A small network was trained on made-up records. Each row is its average activation on records with the value named, seen along a few directions.
Values that are neighbours, or in one group, have similar rows; names and order tell nothing.
Random noise pushes rows far along 9 fixed directions. That doesn't count. These rows show it; they differ only by the noise:
[ 260 -760  -19  -22  162 -321  253  166 -495 -397 -355 -178  -61  537
 -104 -324 -488 -669 -197  370   99  163 -594  349]
[ 124 -353  300 -206   11 -304 -113   20 -200    0  321    5  165 -448
   56   -3 -192  -91  237  278   -3   85  -84  126]
[  43  222 -101   33 -121  267   42   93  -47  158  118  149 -233   17
  115  119  -94  198  -70   35  108   68   -5 -158]
[-439  269 -189  114 -354   90  265  -76 -188  327  186  -43 -287 -332
   62  283  330  242  357   53  272 -153  214 -373]
[-254   -3  -96   60  220  237 -127  122  206  -91   98   54 -231  594
 -185  221 -140  -78 -409  -83  -29  104   -8  -61]
[ 387  203   93 -185  134   71  180 -195   -3  -82 -597 -283  239 -279
  306 -200  209  257  285 -152  122 -101  177 -155]
[ 356  -36   90   46  150  198  209  185   48   63  227  -85   61 -325
  612  307  -35  226  228  -58  115 -277   75   71]
[  96  -74   -7 -202  -57   86  -28  -50   52   42  177   89   69 -384
  210  236 -105  330  194  121    9  111  132  -91]
[  -3  409  -95  225   39  241   61   98   67   47 -156 -169 -170  278
   39  -49   86  -33 -207 -329   16 -150   -9  -52]
[-588  -75   60 -303  172  -31  -73 -266    9  -75 -227   25 -165  384
 -402   86  174   19  -26  244  230  268  225 -478]
[-448  -23  -35 -126  146  -78  260 -264 -100 -124 -521 -312  -95  288
 -131  -10  348  -74  167   59  298  -38  186 -377]


RINUR, 12 values:
vude: [-127  157  269   79  -50  -43 -369   46  206  203  525   25  218 -375
 -182  208  204  135  121 -160 -119 -132  243    7]
nep: [ 330   13   77  258 -209 -250  -25  268 -704  180 -124  309 -263 -124
 -527 -617   49 -266  -96  205  201   94 -398   25]
sumut: [-375  272 -641  232 -156  271  364    5  165 -124  -55 -151 -449  477
  492  206 -153   25 -343 -230  -61   18 -181  -34]
boz: [  66  -32   27   22 -199  -17  223   72  -83    0   35  -19  -24  420
  437 -139 -336 -354 -126  173  -20  -86 -356  223]
piba: [-352  456  366 -510 -191 -168  -70 -302   78  -13   81  -55  106   52
  672 -106 -204  -32   25  279   77  230   80 -209]
pofed: [-218  420  263   49  372   10 -258 -239  291   33 -433   61   18  308
 -518 -417  505  -13 -187 -238   -2  -28  246 -292]
munet: [  39  489 -340  -14 -523   97  141 -176 -140  128 -315 -183 -121 -409
  113 -189   61  304  146 -196  -93   83    0 -144]
motut: [ 604 -236  484   67  388  -26  248  148 -264  344 -137  395  201 -171
   88 -171  438   56  470  282  491 -365  144  -47]
vub: [ 365  298  374 -349  108  -19 -281 -103  -90   30 -456  534  171  217
 -185 -498   56   79 -135  332  212  313  121 -175]
kilak: [-126 -501   53  -86   34  256   19  210 -198  225  630  750 -534  615
 -265  317 -372  -18 -243  740  302  298 -238 -245]
fibu: [-337  -19    2 -234  -64 -354  -37 -344   79 -101  -37 -322   68 -214
    6 -152   65 -102  159  -64 -234   49    6   -8]
buf: [ 453  830 -203  278 -311  298  102  -31  155   -5 -462 -141  204 -540
  425 -214  265  381  109 -514  -56 -211  205   36]
Each value of RINUR is a pair of two hidden parts, and every pair occurs once (4 first parts, 3 second parts).
pofed and sumut share the first part; pofed and kilak share the second. Which value has the first part of kilak and the second part of sumut?
Answer: fibu
nep and buf share the first part; nep and munet share the second. Which value has the first part of munet and the second part of buf?
Answer: vude

DOBU, 9 values:
gud: [ 402  -24 -324  -45 -140  375 -188   90  408 -172  -50   65  277 -290
   16  416  -92  682  -54 -199 -260   47  312   62]
nev: [ 357  309    8  -70   -3    8  161 -234 -186  169 -657 -150  123 -621
 -120 -359  563  410  426 -212  183  -98  244 -362]
nikab: [ 380  221  272  166 -169  177 -354  272  -42  610  535  826  -18 -405
 -513   17  194  298   62  100   51  -39  116   21]
zegu: [ 149  146 -153  258  -20  143  173   37 -129  112 -123   64 -257 -315
  -79  -98  163  177  124  -35  159  -17  -38 -131]
tezav: [ 124  283  121  -16  -16 -103 -177 -229  -48   66 -283  225  164 -124
 -204 -489  177   46   79   72   45  171   52 -159]
ripi: [ 126  472  -68 -219 -320  260 -385  -84  154  -15  112  170  108 -191
  257   35 -421  287 -199  -30 -157  390  107  -28]
zam: [ 194   56  143  456   60  120  -41  450  117  298  689 -211   -1   99
  137  195  -81 -283  -93 -470 -296 -528 -166  474]
zepub: [-183  -92  250 -309  366  -74 -364  141  227  -30  470  149   18  132
   22  262 -134  -64 -321  -44 -194  142   93   59]
fasa: [ 259  463  831 -271  178    4 -309  -37   87  174  392   64    4    0
  411 -366 -249  -83 -149   96   11   -6 -150  -74]
DOBU is arranged as 4 separate groups.
Which other values are in the same group as gud? Give them in the order they are listed.
Answer: ripi
Which other values are in the same group as zepub? Give them in the order they are listed.
Answer: nev, zegu
Which other values are in the same group as fasa? Give them in the order they are listed.
Answer: zam
